Each row below is a small network's average activation on inputs in which a field has the value named, seen along a few directions.
Related values have similar rows: they may be neighbours, one step apart, or belong to one group.
(in the rows, 500 means zero)
Strong random noise was added to every row along 18 fixed directions; ignore it. To show where, here is one row again and again, with new noise each time:
[564 336 348 602 510 560 410 347 350 472 482 496 514 437 475 575 493 387
 606 500 384 499 556 461 564 325 526 500]
[516 765 510 329 323 475 485 416 595 635 441 465 534 598 743 482 425 444
 539 856 384 556 545 443 440 510 448 292]
[499 734 618 592 626 455 574 468 451 565 509 328 543 540 506 572 565 564
 527 625 483 661 737 433 446 362 433 512]
[465 537 462 720 412 583 452 620 501 695 620 609 588 541 482 470 312 280
 456 603 474 412 360 492 402 632 438 484]
[622 485 479 367 602 350 483 480 603 645 447 268 465 519 505 466 549 493
 587 412 473 632 600 436 585 464 600 416]
[420 405 595 354 429 440 649 465 577 450 746 422 660 623 631 310 306 416
 685 505 461 360 490 389 452 631 545 516]
[358 555 528 287 573 452 690 353 549 590 419 453 454 579 428 499 430 536
 557 766 469 594 570 519 452 433 425 293]
[608 514 461 490 423 408 428 497 446 381 573 425 478 496 556 566 601 468
 524 368 531 507 651 357 478 707 592 742]
[488 625 420 357 414 381 418 420 635 403 467 431 507 343 662 633 572 523
 577 379 417 382 531 517 523 658 501 595]
[468 761 484 616 481 458 464 421 654 456 686 358 548 493 488 571 464 483
 452 491 593 485 333 570 418 576 497 543]
[578 629 661 391 436 357 295 537 716 475 611 539 509 448 416 534 260 347
 491 467 615 459 354 381 479 623 519 346]
[357 609 594 457 542 503 348 519 539 692 356 633 595 716 552 551 447 425
 439 537 277 566 495 395 684 338 651 321]
[389 629 610 348 457 549 477 567 578 411 374 530 464 356 473 567 379 529
 570 586 411 415 427 576 413 577 431 480]
[575 717 657 515 420 558 332 582 505 579 662 375 528 470 534 367 475 413
 472 497 472 550 391 515 490 418 521 474]
[402 365 413 484 337 474 526 466 460 359 680 608 609 227 647 582 441 447
 484 677 495 411 561 403 611 509 503 395]
[592 339 415 531 622 550 481 518 472 367 448 355 458 368 388 489 421 556
 690 550 483 589 592 440 675 269 515 437]
[513 667 424 562 494 517 296 429 492 556 455 443 422 550 398 523 513 459
 497 426 419 504 425 556 636 397 533 458]
[416 540 613 468 504 449 507 711 534 488 351 444 445 371 385 600 400 554
 484 485 469 467 496 516 482 668 607 455]
[470 473 394 434 550 466 527 316 469 599 703 394 593 459 498 484 462 383
 492 385 510 538 400 522 571 550 559 458]
[562 457 562 564 468 399 492 570 400 413 393 484 451 426 444 583 459 565
 503 457 530 438 649 458 502 547 541 459]


Field Korak:
m11: [341 353 465 329 492 452 656 442 451 499 536 464 391 399 279 510 442 435
 561 547 492 459 545 499 485 661 529 477]
m8: [565 541 541 481 391 516 380 476 543 452 407 459 380 417 513 644 676 479
 377 625 497 623 400 516 348 437 670 497]
m5: [598 474 568 573 457 435 472 620 487 507 477 468 504 497 502 468 380 499
 587 485 516 436 579 381 608 541 525 359]
m4: [771 796 418 623 444 366 291 265 411 452 494 314 341 605 335 558 422 492
 539 449 644 542 567 445 621 503 511 345]
m7: [541 500 372 354 601 438 556 207 626 449 333 424 345 502 344 669 507 524
 601 540 557 539 408 577 387 476 430 401]
m12: [610 437 436 560 614 554 446 485 564 410 591 420 439 436 375 501 543 428
 651 493 550 573 555 439 423 413 385 720]
m1: [469 844 409 553 461 576 315 627 681 411 378 456 338 545 386 513 461 577
 624 653 436 499 487 471 679 480 414 528]
m10: [321 419 515 622 543 530 478 543 574 446 475 707 526 576 427 580 508 483
 454 525 462 403 441 454 522 428 502 538]
m6: [617 639 817 497 593 446 467 571 485 492 554 485 535 694 531 407 601 597
 440 394 585 609 602 390 458 372 478 551]
m2: [469 359 579 307 514 507 493 587 550 447 429 596 469 496 465 416 421 457
 638 506 426 440 534 410 520 534 485 522]
m3: [609 260 375 564 454 470 567 459 542 280 407 515 504 486 493 597 356 491
 700 521 559 373 559 416 389 633 518 575]
m9: [527 459 584 576 527 523 692 440 459 451 331 549 513 689 451 559 306 530
 549 579 587 446 425 539 189 666 487 471]
The values of Korak form a 3 by 4 grid.
Which values are neighbours of m12? Give them in the order they are listed. -> m11, m2
Which values are neighbours of m6? Give them in the order they are listed. -> m7, m10
Which values are neighbours of m4? Give them in the order they are listed. -> m1, m3, m9
Each value of Korak is a pair of two hidden parts, and every pair occurs once (3 first parts, 4 second parts).
m2 and m10 share the first part; m2 and m4 share the second. Which value has the first part of m4 and the second part of m10? -> m9

Field Gute:
j8: [267 236 575 421 533 464 683 738 565 692 651 617 397 712 380 219 638 476
 459 697 500 537 627 367 559 428 468 508]
j2: [364 450 673 520 521 658 542 802 427 494 176 661 431 718 499 393 556 608
 689 769 215 511 891 370 487 249 391 658]
j12: [379 514 421 196 495 537 561 196 556 476 903 333 469 325 485 313 685 410
 514 516 538 582 347 660 472 351 401 572]
j6: [413 521 726 541 488 597 776 959 489 601 468 163 509 162 437 362 294 604
 632 582 455 445 445 648 374 740 553 431]
j11: [750 248 471 649 586 530 658 600 467 476 441 465 415 500 395 408 521 664
 363 577 830 681 440 550 439 395 525 351]
j4: [451 457 783 217 503 421 480 597 584 402 569 382 414 296 391 363 468 556
 611 386 477 437 436 504 563 441 560 370]
j3: [754 437 554 365 440 512 443 405 412 556 657 246 491 378 569 426 495 347
 458 700 553 775 441 420 378 342 644 330]
j10: [572 548 625 500 660 567 537 363 377 468 432 575 594 517 523 634 556 515
 454 377 555 628 583 529 305 467 425 656]
j13: [434 325 251 657 310 468 668 615 575 722 512 509 513 573 770 457 699 479
 400 826 413 473 583 497 440 532 515 468]
j1: [354 820 391 746 572 660 479 446 636 762 625 573 566 678 420 438 465 443
 339 694 550 600 242 658 570 355 378 376]
j7: [485 760 466 461 653 429 592 411 409 381 555 442 747 545 783 550 446 736
 581 437 485 548 829 348 840 452 369 524]
j9: [443 755 714 272 435 579 412 528 444 482 581 591 582 274 674 548 641 547
 215 648 544 762 509 508 522 425 545 431]
j5: [336 538 788 371 563 355 537 618 612 599 380 763 364 531 310 472 553 561
 441 509 513 360 624 513 451 412 246 357]
The values of Gute form a ring.
A walk along Gute starts at j12 and steps to its neighbour j2. Put j8, j3, j13, j5 in the order it reaches them. -> j5, j8, j13, j3
Which values are neighbours of j10? Give them in the order they are listed. -> j1, j9

Field Fati:
v1: [638 395 728 548 590 380 541 525 357 268 374 641 456 453 396 569 419 657
 546 469 626 423 794 365 532 330 335 393]
v7: [451 265 515 767 556 505 870 333 390 509 438 392 653 629 699 564 659 646
 381 587 478 518 468 724 171 273 663 428]
v5: [672 180 309 735 546 520 585 425 459 488 362 655 585 628 615 522 419 528
 501 567 581 464 576 528 420 308 393 422]
v9: [447 596 347 833 479 506 460 540 443 492 598 507 365 601 216 517 451 560
 314 616 685 500 354 561 628 427 470 376]
v4: [501 390 537 610 522 712 539 561 554 359 437 379 547 588 483 397 318 516
 683 638 426 516 291 525 451 298 665 452]
v3: [457 394 235 647 453 476 377 649 527 592 456 427 472 471 516 471 662 522
 481 379 347 470 569 486 867 443 714 527]
v8: [439 495 781 655 387 443 421 471 338 802 440 643 573 606 492 665 526 215
 378 609 308 515 643 380 229 442 672 413]
v2: [651 647 388 801 551 299 441 259 649 656 475 375 575 414 659 756 718 492
 502 461 511 472 604 546 406 309 376 391]
v6: [396 280 540 685 619 635 491 688 289 591 676 653 409 133 226 369 568 399
 528 591 483 444 680 532 551 214 140 579]
The values of Fati form a 3 by 3 grid.
Which values are neighbours of v6? Give them in the order they are listed. -> v7, v5, v9
Which values are neighbours of v2? Give them in the order they are listed. -> v1, v4
Each value of Fati is a pair of two hidden parts, and every pair occurs once (3 first parts, 3 second parts).
v1 and v3 share the first part; v1 and v9 share the second. Which value has the first part of v9 and the second part of v3? -> v5
